Here are a small network's activations along a few directions, averaged over the inputs that share one value of a field.
Related values have similar rows: they may be neighbours, one step apart, or belong to one group.
(in the rows, 500 means zero)
Strong random noise was added to every row along 6 fixed directions; ignore it. To show where, here is one row again and again, with new noise each time:
| 476 | 368 | 534 | 387 | 536 | 607 | 425 | 336 | 696 | 571 | 498 | 486 | 464 | 529 | 419 | 413 | 527 | 434 | 401 | 532 | 349 |
| 306 | 250 | 636 | 465 | 539 | 594 | 525 | 402 | 431 | 357 | 560 | 400 | 375 | 424 | 409 | 460 | 417 | 580 | 509 | 559 | 395 |
| 528 | 659 | 599 | 406 | 587 | 683 | 400 | 367 | 559 | 582 | 378 | 610 | 409 | 626 | 463 | 476 | 639 | 314 | 281 | 440 | 351 |
| 641 | 532 | 174 | 706 | 476 | 557 | 394 | 371 | 636 | 480 | 579 | 585 | 951 | 358 | 799 | 496 | 550 | 302 | 532 | 559 | 613 |
| 468 | 506 | 327 | 692 | 482 | 580 | 463 | 539 | 334 | 371 | 578 | 491 | 763 | 299 | 786 | 659 | 547 | 431 | 557 | 510 | 599 |
| 465 | 594 | 626 | 512 | 530 | 557 | 470 | 654 | 251 | 452 | 424 | 513 | 378 | 541 | 510 | 614 | 563 | 565 | 440 | 438 | 492 |
| 345 | 408 | 557 | 430 | 556 | 662 | 451 | 244 | 483 | 423 | 477 | 504 | 464 | 594 | 585 | 281 | 354 | 598 | 360 | 612 | 415 |
| 552 | 424 | 519 | 462 | 494 | 476 | 431 | 532 | 546 | 549 | 471 | 498 | 482 | 591 | 459 | 412 | 462 | 628 | 474 | 540 | 491 |


Field D:
d7: | 309 | 497 | 471 | 635 | 572 | 701 | 545 | 211 | 440 | 290 | 556 | 590 | 575 | 433 | 660 | 341 | 417 | 363 | 454 | 592 | 524 |
d15: | 346 | 473 | 604 | 551 | 445 | 453 | 597 | 598 | 321 | 344 | 545 | 411 | 381 | 363 | 500 | 610 | 381 | 605 | 619 | 426 | 530 |
d10: | 414 | 659 | 482 | 539 | 489 | 542 | 600 | 450 | 221 | 372 | 513 | 469 | 557 | 427 | 714 | 629 | 464 | 483 | 519 | 490 | 538 |
d13: | 587 | 831 | 608 | 456 | 530 | 430 | 515 | 545 | 385 | 577 | 376 | 580 | 380 | 660 | 494 | 501 | 491 | 502 | 425 | 402 | 535 |
d1: | 526 | 761 | 471 | 591 | 567 | 560 | 522 | 434 | 560 | 475 | 441 | 687 | 572 | 560 | 532 | 450 | 609 | 239 | 422 | 495 | 569 |
d4: | 599 | 605 | 599 | 554 | 526 | 434 | 643 | 406 | 446 | 389 | 473 | 576 | 397 | 503 | 239 | 485 | 472 | 376 | 566 | 464 | 501 |
d6: | 559 | 431 | 279 | 525 | 475 | 405 | 558 | 311 | 675 | 528 | 599 | 528 | 699 | 488 | 540 | 369 | 431 | 426 | 552 | 618 | 556 |
d12: | 466 | 486 | 374 | 574 | 497 | 565 | 443 | 508 | 456 | 459 | 514 | 509 | 605 | 479 | 678 | 523 | 498 | 495 | 531 | 534 | 563 |
d3: | 509 | 673 | 450 | 580 | 415 | 502 | 496 | 660 | 482 | 534 | 504 | 487 | 574 | 364 | 651 | 725 | 606 | 395 | 553 | 337 | 520 |
d9: | 549 | 626 | 511 | 577 | 550 | 387 | 622 | 554 | 265 | 404 | 475 | 558 | 503 | 493 | 479 | 534 | 462 | 519 | 549 | 489 | 588 |
d5: | 416 | 514 | 461 | 552 | 498 | 548 | 470 | 531 | 371 | 467 | 460 | 532 | 514 | 599 | 701 | 404 | 386 | 712 | 447 | 574 | 608 |
d11: | 360 | 563 | 650 | 425 | 536 | 526 | 554 | 337 | 454 | 441 | 492 | 475 | 385 | 525 | 485 | 387 | 369 | 542 | 438 | 490 | 431 |
d14: | 537 | 380 | 645 | 453 | 479 | 461 | 513 | 717 | 440 | 472 | 502 | 406 | 354 | 438 | 259 | 622 | 601 | 539 | 622 | 449 | 452 |
d2: | 564 | 412 | 588 | 457 | 535 | 503 | 465 | 631 | 600 | 545 | 501 | 440 | 385 | 427 | 249 | 633 | 678 | 373 | 539 | 420 | 388 |
d8: | 666 | 755 | 442 | 537 | 495 | 379 | 529 | 539 | 521 | 615 | 423 | 663 | 534 | 713 | 533 | 420 | 555 | 458 | 414 | 475 | 664 |
D is arranged as a line.
Q: Which values are neighbours of d8? Give them in the order they are listed.
A: d1, d6
Q: Which values are neighbours of d3? Give them in the order they are listed.
A: d15
Q: Which values are neighbours of d5? Give them in the order they are listed.
A: d7, d12
Q: Which values are neighbours of d10? Give them in the order they are listed.
A: d13, d4
Q: What is the length, in steps, of the shortest route from d11 to d14?
A: 12
